A small network was shown many inputs. Here are its activations along a few directions, one row for each input.
Each table varies a few parts of the input and shows all the possible inputs, shuffled.
A made-up example of a description, with smaller parts first: one of 2 separate values, together with either a single point or one of 9 places along a line or (one of 5 places around a ring, together with one of 6 places along a line).
Shared parts are said once, and a part with two or three values counts as separate values.

Table:
row 1: [-12  43  29  -4 -59   7 -39 -26 -20 -25  16  -6]
row 2: [ 11  -5 -36 -25 -41  26 -50 -11  -3  -6  78 -28]
row 3: [  4  32  60 -36 -62 -24 -49  -4  16  13 -23  21]
row 4: [ 26 -13   0 -56 -49  -7 -60  14  37  33  33   4]
row 5: [  3 -17  25  20  50 -17  48  24   8  14 -75  24]
row 6: [-11 -10 -18  59  56  26  65   8 -27 -31 -31  -7]
row 7: [-10  16  77   3  -1 -20  12   5  -5   3 -73  48]
row 8: [ -1 -19 -53  13  32  29  32  -2 -16  -9  28 -24]
row 9: [ 13 -22  -7 -24  22 -17  15  16  27  37 -22  10]
row 10: [  11  -37 -124   12   52  -17    2   -8   10    6  104  -62]
row 11: [-33  33  46  38   0  13  23 -15 -27 -35 -36  19]
- What is each input in this table made of? => either a single point or (one of 2 separate values, together with one of 5 places around a ring)

Table:
row 12: [ 17 -44 -24 -49  14 -23 -57 -13  -8  91  40 -32]
row 13: [ -6  -6 -18  24  -5  60  11  61  55 -46   6  40]
row 14: [ -2  38 -50  17 -18 -26 -32 -36 -23 -40 108 -38]
row 15: [  6  -1 -12  -3  13 -50 -14  48  95  33  -5  49]
row 16: [ -7 -33   6  30  31  84  54  38   7   0 -22   6]
row 17: [ 21  27  45 -71 -58 -45 -69  -5  37  29  -9  14]
row 18: [ 37 -31 -47 -17 -62  65 -33  13   4 -27  74 -27]
row 19: [ 33 -29 -76 -37  39 -55 -36  32  74  25  39  -1]
row 20: [-57  18   7  70  69 -14  37 -15 -11 -15  -4 -14]
row 21: [ 22  29  20 -30 -73  73 -68  13 -25 -30  -2  31]
row 22: [-24   5 -23  28   2  -9 -10 -59 -58   4  83 -70]
row 23: [-43  56  45   7 -17  -4 -39 -70 -81  -8  -2 -28]
row 24: [ 43 -25 -35 -49 -22 -42 -75   7  39  41  65  -9]
row 25: [ 20 -53 -66 -13  32  77  53  17  -3  -4  34 -48]
row 26: [ 20 -58 -57 -39  56 -40  21  -2  39  75  21 -31]
row 27: [-47  64  62  32 -26 -47 -13 -15  -5 -80 -30  43]
row 28: [ 33 -40 -84   2 -10  54  14  35  45 -42  53 -20]
row 29: [ -8 -31  20  -6  50 -38  39  23  55  68 -29   8]
row 30: [  35  -44    2   37   36   59  105   27  -40   -7 -102    5]
row 31: [  5  22  68 -39 -25 -63 -41  34  47   3 -57  83]
row 32: [ -9   2  65  -8 -21  74  17  21 -45 -11 -75  52]
row 33: [-24 -10 -68  40  51 -23  43 -43 -19 -12  50 -68]
row 34: [ -7  27 -79  33  31 -38  16 -11  27 -60  82 -48]
row 35: [ -6  -6  82 -31 -21 -49   4   4  11  53 -88  39]
row 36: [  3  23  41  -6 -57  53 -12  47  -2 -52 -53  79]
row 37: [ 13  19  36 -47 -51  95 -12 -17 -61  12 -15  -1]
row 38: [  0  -4  54 -62 -31 -29 -57 -37 -10  76 -40  -2]
row 39: [ 15 -45 -38 -36 -16  88 -12 -12 -43  12  48 -51]
row 40: [-27  81  24  12 -64 -29 -41 -44 -32 -43  26 -10]
row 41: [-40  33  -8  77  10 -38  14  -9  49 -59  31  17]
row 42: [ -4  17  11  81  85 -29  88 -16 -63 -18 -71  -9]
row 43: [-55  40  83  42 -10 -29  25 -38 -48 -29 -50  15]
row 44: [  42  -41   14   14   65  -57   79   20   -5   63 -107   25]
- What is each input in this table made of? => one of 3 separate values, together with either a single point or (one of 2 separate values, together with one of 5 places around a ring)
- Which other rows does row 18 become when the choice among 3 separate values takes its other values? List them by row number. => row 14, row 24
- A walk changes only the place on the ring of 5. It starts at row 35 and steps to row 29. List the rest of the walk in order. => row 26, row 12, row 38
- Which other rows agree with row 30 in the choice among 3 separate values? List them by row number. => row 13, row 16, row 18, row 21, row 25, row 28, row 32, row 36, row 37, row 39

Table:
row 45: [ 20  16  16 -42 -62   1 -59  -5  11  -4  20   4]
row 46: [-14   0  59  34  33 -12  49   8 -17   1 -82  39]
row 47: [ -5  -5 -24  42  37  20  52  -3 -16 -28 -16 -14]
row 48: [   2   -6 -116   -1   10    7  -27  -21   -4  -18  123  -61]
row 49: [-22  30  67  31  13   2  32   1 -35 -30 -63  36]
row 50: [ 19 -10  20 -48 -32  -9 -44  12  35  26   3  11]
row 51: [ 17  -1  23 -43 -41  -9 -41 -14  17  20  11   4]
row 52: [ 12  -8 -20 -11 -26  13 -22   1   2  -3  42 -23]
row 53: [  13  -27 -120    4   10   -4  -22   -9   17  -10  120  -65]
row 54: [ 10 -19 -26 -15   5  12  -9  13  23  23  19 -10]
row 55: [  12  -43 -116   -3   34   -6  -17  -10   15   19  103  -57]
row 56: [ -4  17  81 -11 -29 -31  -4   0  -1  23 -69  42]
row 57: [-20  15  57  35   7   5  35   9 -17 -27 -70  42]
row 58: [   6  -41 -120   -4   43   -1  -16    6   36   18   96  -56]
row 59: [-14 -21 -24  37  58  17  63  -7 -18  -4 -29 -12]
row 60: [ -3  21  79 -12 -18 -24  -4  13  21  22 -78  48]
row 61: [-22   4 -19  37  39  25  42  -2 -38 -27  -8 -14]
row 62: [ 16 -22 -28 -13  -6   2  -8   1   1  25  28 -14]
row 63: [ -8  -1  56  24  40  -9  51  26   1   1 -93  48]
row 64: [ -5  37  85 -11 -51 -24 -10  -1   0  -8 -54  36]
row 65: [  0  11 -21 -13 -27  19 -25  -4 -18  -6  48 -17]
row 66: [ 15  30  26 -40 -62   3 -56 -21   0  -8  32   4]
row 67: [-10  53  88 -10 -49 -12 -22 -14 -18 -10 -50  39]
row 68: [-15 -29 -22  34  70  16  61  21   2   5 -33  -8]
- The inputs of row 48 and row 55 match in every part but one. If row 49 is changed in the same way as row 48 into row 55, which row does it become? => row 46
- What is each input in this table made of? => one of 4 places along a line, together with either a single point or one of 5 places around a ring
- Which other rows does row 59 become when the place on the ring of 5 takes its other values? List them by row number. => row 46, row 51, row 56, row 62
